Each row below holds a small network's activations on one record, seen along a few directions.
Each row is followed by the record's values for the fields E, L, K, N, Y, C, Z.
Not every record has every field; a missing one is left out.
Other fields move the rows too, some of them a lot.
Random noise pushes rows far along 13 fixed directions. That doesn't count. These rows show it; they differ only by the noise:
[ 255   10 -328 -137   82   88 -194  203  164  372  432 -184  -47 -103
  -24  -59   78 -357  -76    7  241 -112 -374 -277  282 -234  366  183
    5]
[ 167   94 -147  -71   88  115  111 -103 -399 -712  193  322 -249  188
 -261   12  -66  236  106  -69  306  313   40  318  180  127  226  -58
  182]
[  80  -88 -169 -397  288   93  619  143  361  -88 -286  -97 -192 -153
  222  378  249 -300  599  542  359   31 -231  184   -1  -57 -207  129
  107]
[ -15 -192   67  115   32 -506  215 -486 -347 -773   80  108  397  -53
 -525  118  188   50   57  168  519  -25 -526  114  163  121  -26  446
  211]
[ 569 -116   57  610    2 -717 -123 -274 -107  -49  -70  195   47 -290
  340   58  134  277  296 -186  -92 -143 -197 -378  282  168  162   49
 -624]
[ 155  279  119  172   38 -331 -351 -165  182 -339 -209  -76  -88  -94
  406   44  240  349 -164 -244  -33  203 -366   91  382  206 -185  205
  -68]
[-201  -68  257 -281   20 -205  422  -74  426 -219 -224 -172  139  218
 -156  -77  251 -142  111  463  195  -24  -92  365 -271  138 -208  216
  209]
[ -80  -71  139   25  -27 -382   -1 -167   24 -197   90  126  319  -99
  -20   50  -28 -166 -275 -127 -286   61 -117 -137   61   66 -242  300
  -90]
[-157  151  165   87   14  -80   94 -112 -293 -232   14 -168 -460    2
  265   38 -104   62  165  140 -192   10  -69   47  313  295   72   33
 -158]
[ 235  206 -317  294  -74 -641 -407  195  615  541 -107 -274  274 -257
  555    8  507 -119  -92   61  102 -269 -452 -389  270 -191  216  348
 -190]
[ 249  -64  438 -139  296  215   83  -33  448 -237  -36  164 -459  -28
  207 -156 -127  189  -18 -343 -289  226   27  204   31  115 -315  -84
 -221]
[-191  205  162  -71  232    0 -312  174  724 -190  629 -113 -526   19
  196 -544   95 -239 -736 -148 -409  171  -59  215  438 -286  268  374
  -44]
[  26  -32   58 -485  -78  543   91   13   13 -200  105 -221  242  457
 -342    7 -105 -267  -70   -9  184   60 -341  -49  -72  213 -408  238
  367]
[ -67  -70  -66   96  -40  103  336  -27 -276 -284  -26  169 -214   21
  199   68 -145 -187  190   31    0  -70  450  111 -156  143 -219 -192
  157]
[-716   62  -33 -184  240 -288   89   15 -341 -292  374  610  -26 -492
 -421  105 -424  -24 -587 -327 -248  235  122  203   69 -329  236  121
  233]

[ -56  -91  323 -181  163 -156  242 -470 -393 -425  -61 -269 -537 -326
  109  336   74  -87  315  397  187  125 -208  381  321  361   13 -134
  -76]
(E e2; L l2; K k1; N n3; Y y2; C c1; Z z1)
[ -12  -28  217  589  212 -560  401  294  718   -2 -467  618  -38  -31
   15 -230   71  875  339 -170 -161 -420 -147 -199 -104 -262  401  248
 -592]
(E e1; L l1; K k2; N n3; Y y2; C c1; Z z1)
[ 421 -207  387  443  -59   21  285 -181  145 -323 -324   34  -82  315
  289 -137  -18  278  491  -61 -172 -222   32 -212  -89  414 -431   41
 -425]
(E e1; L l2; Y y2; C c2; Z z1)
[ 194   88 -628  359   40  -30  184  396 -112 -312  163  785   94  140
  -98   70  -72  205  165 -204  -23  -25  232 -290  110 -423  478  116
 -150]
(E e1; L l2; K k2; N n2; Y y1; C c1; Z z1)
[-682  475 -412  158  141   35 -234  453 -260  516 -107  149 -487 -688
  774  445 -297  -47 -297 -268 -626  -56  220 -267  468 -339  242  -58
 -115]
(E e2; L l2; K k2; N n2; Y y1; C c2; Z z1)
[-418  132  197  -11 -133 -430  -32  187  114  229  282  189  361  245
 -346 -335 -239  109 -394  -36 -694   39   34 -191  -94  -74  314  285
 -308]
(E e1; L l2; Y y2; C c1; Z z2)
[-227   60  115 -494  149  -77  -33    3  -57  302 -301  191  163 -357
 -572  109 -151  414 -244 -325  505  237 -105  535 -408 -111  -27 -341
  480]
(E e1; L l2; K k2; N n3; Y y2; C c1; Z z2)
[ -57  126  -55 -235   34  531   35  275  280 -217 -140  292 -252  237
  272   80 -129    2 -135 -227 -175  250  552  266 -279   19 -257 -320
  236]
(E e2; L l1; K k1; N n1; Y y1; C c1; Z z1)
[-318 -377  248  121 -138  106  431 -142 -175  -22  -72  129  184   18
  -45   58 -212 -402  -55   59 -416 -346  438 -185 -337  110 -408   23
  -94]
(E e2; L l2; K k2; N n2; Y y2; C c2; Z z1)
[ 159  225 -427 -262   24 -266 -318   76  -27  420   46 -294  -34 -328
   49  267  340  -16   53  294  506   88 -431   67  327 -152  603  -80
   80]
(E e2; L l1; K k1; N n3; Y y2; C c1; Z z2)
[ 250  -42   95  437  -50  -60 -237 -291 -204 -389   35  150 -114 -109
  138 -170    6  221 -140 -461  260  -87  105  133    1  146 -119 -215
  138]
(E e2; L l2; K k1; N n2; Y y2; C c1; Z z1)
[ 406 -197  -71 -105 -101  207 -339 -140 -422   99  524  258  176   90
 -447  -55 -178 -256 -445 -345 -191  200  290 -165   78   43  284 -175
 -205]
(E e2; L l2; K k2; N n2; Y y2; C c2; Z z1)
[  76   65 -578  560 -431 -494  198  125 -200   38 -414  -18  456  359
  499  299  409 -133  741  701 -112 -329  350 -536 -117  202  241   14
 -385]
(E e2; L l1; K k2; N n2; Y y2; C c2; Z z1)
[-154  -72  390  -26   88  119 -157 -176 -210  203  447 -214 -468 -175
  -52 -206 -330 -120 -241 -117 -359 -113  -30 -133  195   80  266 -144
 -291]
(E e2; L l1; K k1; N n2; Y y2; C c1; Z z2)
[-383  281 -115   71   96   47  -17  148 -163 -153 -134  340 -193  -26
  -70  113 -169  455   18 -166  -65   -8   26    9  126 -118  399  -73
  -19]
(E e2; L l2; K k2; N n3; Y y1; C c2; Z z1)
[ 162  132 -156  195 -127  344 -288   44  -59 -113 -220   29  -59  176
  195 -120  142  179 -205 -309  349  -81  329  191 -145   76 -159 -271
  382]
(E e2; L l2; K k2; N n1; Y y2; C c1; Z z1)
[ 128  -35   28   68 -126 -599 -274 -355 -353  294   21 -150  293 -246
 -306  -41  193  169  -76  118  315  103 -121  193    2  123  258 -100
  -11]
(E e1; L l1; Y y2; C c2; Z z1)
[ -10 -251  -18 -286  348 -269  100 -226  -53   87  525  -12 -339 -739
   74  298   28 -676 -310  205 -153  217 -104   88  424 -252  236  110
 -242]
(E e2; L l1; K k1; N n1; Y y2; C c1; Z z1)
[ -16 -127  -23 -372  250  -88  460  260  310  423   99   93 -447 -178
  -70  -60  -96  -46  457  419   71   65  266  351 -318 -266  456 -381
 -141]
(E e1; L l1; K k1; N n2; Y y1; C c1; Z z2)
[ 287 -176  -90  244   30   75 -133 -187  237 -294  239 -423  -89  -42
  418  -57  339 -577  -34  179    2  -29 -168  -87  306  -98 -469  324
    7]
(E e1; L l2; K k2; N n1; Y y1; C c2; Z z2)
[-242   35  360   21 -167 -286 -310 -376  182  -63 -488 -254  375 -216
   95  120  206  211 -332 -226  249  -82 -288  228 -194  226 -578   36
  370]
(E e2; L l2; K k1; N n3; Y y1; C c2; Z z1)
[-309  -56  538  384 -289   17 -203 -151    7  342   13 -635   10  227
  172 -470 -184  -61 -225 -113 -181 -500  -54 -218 -157  285 -418   83
   64]
(E e1; L l1; Y y1; C c1; Z z1)
[-231  332  335 -307  -19   -6   97   88  406   12 -725 -127 -253  123
  619  200  104  264   72  211 -576  367  292  341 -162  387 -375 -183
 -164]
(E e2; L l1; K k1; N n1; Y y2; C c2; Z z1)
[ 191 -103  128  381 -277  185 -161 -116   -1 -262  360 -169 -259  546
  198 -607   46 -217 -188   42 -234    4  772  197 -136  212    9 -243
  -49]
(E e2; L l1; K k2; N n2; Y y1; C c2; Z z1)
[ -20  311 -380  -44    3  100 -348  321  442 -287  -59  376  220  153
   59  -60  209  205 -575 -415  -32  342  167  170   64 -335 -119  174
  344]
(E e1; L l1; K k2; N n3; Y y2; C c2; Z z1)
[ 229  355   -9  226  -62 -319 -464 -357 -217 -912 -291  290  137  121
   29   48  212  774 -144 -473  284  418 -196  325  204  287  -44 -104
  166]
(E e2; L l2; K k2; N n3; Y y2; C c1; Z z2)
[-483  324  413 -584   31  -75   72  -35 -125   99 -352 -342 -210   63
 -220  165 -165  421  172  288    0  334 -466  397   18  338   15  -91
   26]
(E e1; L l1; K k1; N n3; Y y2; C c1; Z z1)
[ 464 -276 -407 -150   40  318  158  -17 -464 -197  465   26   96    2
 -217  156  -38 -533  129   50  252  255  114  -59  160 -143 -156   50
  105]
(E e1; L l2; K k2; N n3; Y y1; C c1; Z z1)
[-426 -378  254  -47  352  257  299 -137   23  302   -3 -216 -413 -540
 -123   69  -65 -330   98  236  254 -500 -149   91  -29 -203   -4  -52
  113]
(E e2; L l1; K k2; N n1; Y y2; C c2; Z z1)
[ -20 -109 -169  124 -207 -264  -98 -230 -382 -168   83 -104  340  -22
   97  298   75 -380   85  155 -119  -55  -85 -381   74  141  -35  118
 -102]
(E e2; L l1; K k2; N n1; Y y1; C c1; Z z1)
[ -60 -163  266  348 -151 -156  137 -349 -277 -150    1 -386  -72  123
  -89 -204  223 -106   74  338  243 -419  -28   58  107  246   78  122
    9]
(E e2; L l2; K k2; N n3; Y y2; C c1; Z z1)
[  -8 -146  -16 -254  111  416  110  -26 -371  -89  445  128  -91   23
 -451  -98 -288 -252 -161  -62  -41  233  178   98    9 -138  -23  -56
  141]
(E e1; L l2; Y y2; C c2; Z z2)
[ 464    2   60 -388 -237  145  -86 -346 -249   29    5 -625   72  215
  174   43  119 -421   76  164  271  384   78  367 -135  502 -577 -279
  340]
(E e1; L l2; Y y1; C c1; Z z2)
[  71  361 -576 -460  -67  547 -362  134 -293  151  233 -440 -430  -13
  130  206  266 -434 -263  266  514  296  159  411  281   -2  399 -274
  561]
(E e2; L l2; K k1; N n1; Y y2; C c2; Z z1)
[-133  385  180 -330 -107   19   24 -110  -63 -294 -136 -516 -215  345
  225  106  172    9  -62  384 -144  292 -348  224  440  465 -147  349
   10]
(E e1; L l2; Y y2; C c1; Z z1)

Which values does each new row have?
[ 384 -145  -99 -115  106   54  -52   84  189  257  113  141   76  -82
 -212 -131   50  -55  -50 -115  258   66  109   51 -166 -177  128 -130
   24]
(E e1; L l2; Y y2; C c2; Z z1)
[ 299  146   38   49  -50   46  223  181  424 -217 -393  158 -289  476
  476 -155  333  181  195  282 -291  207  709  362 -177  202   23 -213
 -275]
(E e2; L l2; K k2; N n1; Y y2; C c1; Z z1)
[-168   80 -205  -38 -185  289 -255  -86 -388 -152  388  -92   25   53
   34   32 -181 -382 -472 -166  -69  -31   78 -118  196   44  -85   37
  296]
(E e2; L l1; K k1; N n2; Y y2; C c2; Z z2)
[-202  127   59  337   21 -657 -442 -336 -618  395 -192   60  -87 -898
  290  172  102  194 -430 -266 -125  209  379  337  120  -59   30 -391
  -43]
(E e2; L l2; K k2; N n2; Y y2; C c1; Z z1)
[ -35 -269 -280 -225  -28  -33  275  243  218  141  511   48  618  118
 -119   75 -100 -883 -174  211 -431   52  -24 -503   -7 -312 -287  562
 -122]
(E e1; L l1; Y y1; C c1; Z z1)
[-563  -40  352 -237  126  -39  113    6  259  407  122 -216 -198 -220
 -203 -173  -51 -266 -420  173  -17 -276    8  248 -151 -180  232   66
  187]
(E e2; L l2; K k1; N n1; Y y1; C c1; Z z1)
[-193 -284   67  306 -281   59 -246 -133 -497  379  266  -37  234 -225
  -59 -134 -311 -414 -464 -424 -197 -341  424 -339 -239   -4 -216 -223
  139]
(E e2; L l1; K k2; N n3; Y y2; C c1; Z z1)
[-155  233   97   55 -162  431 -279   78 -329  391 -288 -220 -185   24
  112  -95 -300  400 -103 -452  193 -197   72   31 -213  214 -264 -410
  426]
(E e1; L l1; Y y2; C c1; Z z2)
[-688  129  -29   79   66  334  193   27 -621 -322  321  -97 -512  -82
  -51  -21 -377  -67  -65   56  -56 -119   14   88  283  -32   32   85
  356]
(E e1; L l1; Y y2; C c1; Z z2)
[ -70  157  272  -48 -276  428 -375  -58 -368   74  244 -330   -4  477
 -319 -387 -372  183 -255 -361  -14  -29  -83  -28 -101  340  -82 -123
  283]
(E e1; L l2; Y y1; C c1; Z z2)
[ 358   37 -348  -54 -147  -33 -122  165  -24  112 -266  301  610  348
 -518   87  236  441  250   60  370  101 -144 -137 -148  -73  387  -50
  -87]
(E e2; L l1; K k2; N n3; Y y2; C c2; Z z1)
[-364  129 -146 -138   56 -102  -42  174  -54  149  129  268    9 -255
   91  129 -271 -135 -377 -236 -297  106  193  -53    6 -170  -18  -24
  103]
(E e1; L l1; Y y2; C c1; Z z1)
[ 146  145 -443 -320  -82 -161 -110  -64 -522 -384  178  164  447  133
 -399  314   20   -6  -26   51  331  523 -225   52  150   32  127  134
  322]
(E e1; L l1; Y y1; C c1; Z z1)
[ -33  -12  385   82   39  176 -213   64  578  238 -135   27 -182  -14
  102 -419   46  226 -360 -325 -128 -140  304  247 -292  -47 -110 -193
   20]
(E e2; L l2; K k1; N n2; Y y2; C c2; Z z1)
[ 444 -137  152 -305  219  110  -86   34  407  385   11 -136  -34 -114
 -135 -149   72   59  110  -80  305  146 -184  200 -171 -123  -85 -185
   16]
(E e1; L l2; Y y1; C c1; Z z2)
[-138   52  228 -181 -134   81 -182 -266 -581   43   -7 -257  198   -2
 -215  152 -299  100  -78 -176 -132  134 -380 -149  151  328 -280  125
   41]
(E e1; L l2; Y y1; C c2; Z z1)
[-236  -42  358  117   66  283   22 -110 -424  362  143 -215 -694 -127
 -151 -255 -289  174   -4  -51   57 -385  118  122   66  157  477 -346
  -77]
(E e2; L l2; K k2; N n2; Y y2; C c1; Z z1)
